A small network was shown many inputs. Here are its activations along a few directions, one row for each input.
Each table varies a few parts of the input and shows all the possible inputs, shuffled.
A made-up example of a description, with smaller parts first: one of 8 places around a ring, together with either a single point or one of 9 places along a line or (one of 2 separate values, together with one of 6 places along a line).
Shared parts are said once, and a part with two or three values counts as separate values.
In the rows, 128 means zero.

Other details of the inputs vary at random and push rows far along three fixed directions, the same in every table; ignore that.

Rows:
r1: [134 111 120 126 112  97 109 150 101 138 139 135 143 136]
r2: [124 124 117 129 105  94 120 143  99 159 126 157 144 137]
r3: [130 119 116 122 101 105 104 142 103 148 126 151 136 144]
r4: [180 136 167 123 129 157 114 116 195 110 102  73 131 124]
r5: [ 72 140 100 136 208 161 180  92 103  87 159 120 108  94]
r6: [177 141 160 120 122 164 109 112 195 113 100  85 131 129]
r7: [127 123 111 126 112 101 107 144  93 149 129 148 138 141]
r8: [119 121 117 134 117  91 108 140 106 145 139 137 143 133]
r9: [107 124 149 117 161 169 166 116 163 109 132 101 110 117]
r10: [115 140 138 109 174 181 169 101 130 123 116 133 120 137]
r11: [142 111 155 120 101 132 142 145 141 131 113 158 115 156]
r12: [130 129 114 153 101  93 110 139 113 137 136 140 126 125]
r13: [138 129 113 138  97 107 105 140 106 136 134 143 137 122]
r14: [150 146 118 101 191 142  68  96 145 122 135  31 183 104]
r15: [ 92 117 125 143 133 161 184 126 114  93 140 184  78 132]
r16: [113 136  95 123 169 119  83 114 101 129 147  92 155 117]
r17: [117 142 134 127 162 173 167  99 147 107 118 122 108 119]
r18: [133 123 113 123 110 108 105 139 100 153 129 147 145 139]
r19: [126 135 114 146 105  90 117 142 113 142 130 138 131 119]
r20: [110 145  98 124 167 111  98 109  98 146 140  98 159 116]
r21: [111 150  97 123 172 107  97 112 106 148 134  91 163 112]
r22: [143 137 148 134 109 130 151 129 150 135 111 135 123 125]
r23: [111 149  99 125 169 108 106 113  98 154 138 100 166 113]
r24: [134 112 150 117 115 126 151 138 144 130 119 144 126 140]
r25: [112 139 135 115 178 179 162  99 135 116 122 128 111 142]
r26: [ 67 146  99 137 216 159 182  91 104  90 160 115 111  89]
r27: [137 125 110 147  98 103  98 139 111 131 136 139 123 128]
r28: [132 109 117 123 109  99 105 147 104 137 140 138 142 134]
r29: [ 91 117 124 135 141 161 190 125 108  89 151 178  85 122]
r30: [147 119 155 141  92 124 142 140 159 121 115 141 113 132]
r31: [150 125 146 130  98 136 142 137 144 122 108 146 108 137]
r32: [137 113 114 141 100  99 108 148 109 119 144 135 129 118]
r33: [172 143 168 127 114 142 125 119 198 129  95  93 129 128]
r34: [137 123 148 121 109 137 143 132 146 139 108 151 117 157]
r35: [140 122 145 116 106 132 147 137 133 148 106 159 126 148]
r36: [149 129 145 137 107 141 139 131 146 119 118 140 105 140]
r37: [109 137  96 128 170 112  91 114 101 134 145  91 159 116]
r38: [122 150  94 138 160 117 100 107 104 131 140  87 155 102]
r39: [122 117 120 128 114  85 121 151 109 146 138 140 145 129]
r40: [146 159 124 113 181 127  77  95 158 146 116  43 173 113]
r41: [123 120 114 129 101  94 114 147  97 156 125 158 135 142]
r42: [ 75 118 132 132 139 145 201 135 111 120 132 198  90 146]
r43: [136 114 117 145  99  93 116 153 100 123 145 139 127 120]
r44: [ 93 115 128 141 138 156 200 128 117  94 139 173  88 125]
r45: [171 130 170 101 127 160 110 118 188 123 100  93 142 142]
r46: [122 128 112 135 118  95 106 135 105 153 135 140 140 138]
r47: [133 129 112 150 102  97 108 141 111 136 133 139 124 128]
r48: [117 106 120 135 103 101 110 157 109 134 150 124 129 124]
r49: [144 120 144 117 106 138 132 134 141 136 112 155 115 155]
r50: [ 58 131 101 120 208 181 156  99 106  92 168 105 111 101]
r51: [166 115 174 105 112 156 115 134 200 118 109  78 129 129]
r52: [117 144 137 128 158 169 176 101 144 112 118 130 111 116]
r53: [134 126 116 139  91 107 105 141 110 131 133 146 127 128]
r54: [118 144  94 146 168 113  90 110 111 118 148  75 150  99]
r55: [ 81 122 123 118 139 164 192 123  91 122 136 206  95 149]
r56: [164 124 186 108 111 144 129 135 212 130 105  72 133 125]
r57: [131 105 160 124  97 137 147 148 164 125 122 125 112 138]
r58: [129 122 113 127 107 105  97 143 103 148 136 151 134 145]
r59: [132 116 119 146  89 100 103 149 111 124 142 149 123 127]
r60: [124 124 111 122 111 108 100 140  98 146 134 150 140 140]
r61: [146 127 142 128 103 143 136 129 145 118 113 141 111 134]
r62: [152 125 147 130  91 140 142 136 143 127 110 154 115 135]
r63: [144 128 150 134  98 131 147 133 153 128 107 144 112 131]
r64: [138 127 153 140 106 125 149 137 160 121 118 137 112 128]
r65: [168 124 167 100 133 149 128 122 186 125  97  87 144 137]
r66: [126 149  95 138 159 119  97 110  96 130 144  91 151 103]
Each input here is: one of 6 places along a line, together with either a single point or (one of 2 separate values, together with one of 5 places along a line).
- Changing only the place on the line of 6 turns r44 into r29. The same change can be made to r37. Which row results? => r45
- Changing only the place on the line of 6 turns r43 into r5. The same change can be made to r10. Which row results? => r2
- List by row number the other rows that have the place on the line of 6 in common with r56. => r19, r21, r22, r23, r26, r33, r39, r40, r42, r64
- Which other rows does r57 become when the place on the line of 6 takes its other values? List them by row number. => r9, r48, r50, r51, r56
- Which other rows does r3 become when the place on the line of 5 takes its other values? List them by row number. => r16, r18, r28, r49
- Which other rows does r2 become when the choice among 2 separate values takes its other values? List them by row number. => r52
- Which other rows does r61 become when the choice among 2 separate values takes its other values? List them by row number. => r3

Rows:
r67: [ 98 115  92 146 111  78 116 154  69 138 160 160 133 122]
r68: [147 142 141 123 147 159 138 106 154 113 113 105 128 119]
r69: [106 113  97 157  78  77 133 162  65 138 149 203 111 135]
r70: [174 140 130 129 115 109  77 124 148 137 115  80 160 116]
r71: [147 115 141 129  83  95 107 156 140 146 123 132 136 137]
r72: [117 127 111 129 142 116 120 129 107 127 143 116 141 114]
r73: [ 87 144 106 100 210 168 143  91  99 131 132 125 138 137]
r74: [127 110 158 121  98 157 177 141 146 118 115 177  93 149]
r75: [127 121 147 125 125 138 155 133 145 120 123 137 115 133]
r76: [112 138 127 117 176 170 143 101 139 110 132 102 124 117]
r77: [133 127 149 121 140 158 149 119 157 110 119 123 115 132]
r78: [129 128 149 119 139 161 148 118 159 115 118 121 113 133]
r79: [155 107 146 135  67  97 117 163 137 139 120 151 123 145]
r80: [167 143 125 127 122 113  73 120 144 141 117  75 162 114]
r81: [ 98 113  94 149 108  75 120 156  70 140 159 161 128 124]
r82: [132 119 156 133  89 145 174 139 148 123 109 183  89 150]
r83: [108 122 139 124 135 160 168 124 134 112 129 157  99 137]
r84: [127 153 122 127 184 161 129  89 145 107 126  84 133 108]
r85: [162 131 135 123 117 109  72 132 153 140 122  78 157 123]
r86: [121 130 137 135 130 150 167 121 134 112 121 156 100 133]
r87: [113 146 120 120 196 155 128  95 139 110 137  73 141 104]
r88: [124 120 149 123 119 141 155 134 149 125 120 141 111 137]
r89: [159 131 134 135  92 103  94 139 142 142 116 119 140 131]
r90: [ 67 135  96 109 197 147 159 102  77 139 141 152 133 139]
r91: [136 126 148 118 139 161 150 118 154 111 119 123 117 130]
r92: [168 141 130 131 115 108  75 125 152 142 114  78 155 120]
r93: [121 113 152 127 103 138 170 143 143 126 119 164 100 144]
r94: [101 125  91 137 134  91 103 138  81 141 157 125 145 113]
r95: [ 95 135  64 145 163  83  73 125  58 132 174 103 159 100]
r96: [158 105 150 134  61  97 118 165 140 139 118 157 121 148]
r97: [ 60 147  56 141 176 107 129 113  21 154 161 180 139 131]
r98: [130 153 124 127 183 161 131  90 146 109 124  80 133 109]
r99: [137 127 150 127 107 153 162 127 150 121 110 158 103 139]
r100: [170 130 134 122 117 112  75 131 148 135 122  77 162 119]
r101: [157 111 145 129  74  95 114 160 138 142 120 139 136 136]
r102: [140 116 144 123  96 120 131 146 139 137 121 139 128 135]
r103: [119 139 131 128 146 159 154 109 137 114 123 136 111 126]
r104: [157 134 132 120 125 107  76 129 150 143 124  71 165 117]
r105: [108 122 139 127 136 158 169 125 136 114 128 152  97 137]
- Changing only one part turns r68 into r100. The same change can be made to r92. Which row results? => r105
- What do these inputs look like to the network? => one of 3 separate values, together with either a single point or (one of 2 separate values, together with one of 6 places along a line)
- Which other rows does r74 become when the choice among 2 separate values takes its other values? List them by row number. => r100
- List by row number the other rows that have the choice among 3 separate values in common with r67. => r71, r72, r75, r81, r87, r88, r90, r93, r94, r101, r102, r104
- Which other rows does r97 become when the choice among 3 separate values takes its other values? List them by row number. => r73, r90
- Which other rows does r104 become when the choice among 3 separate values takes its other values? List them by row number. => r83, r103
- Which other rows does r91 become when the place on the line of 6 takes its other values? List them by row number. => r77, r79, r95, r96, r100
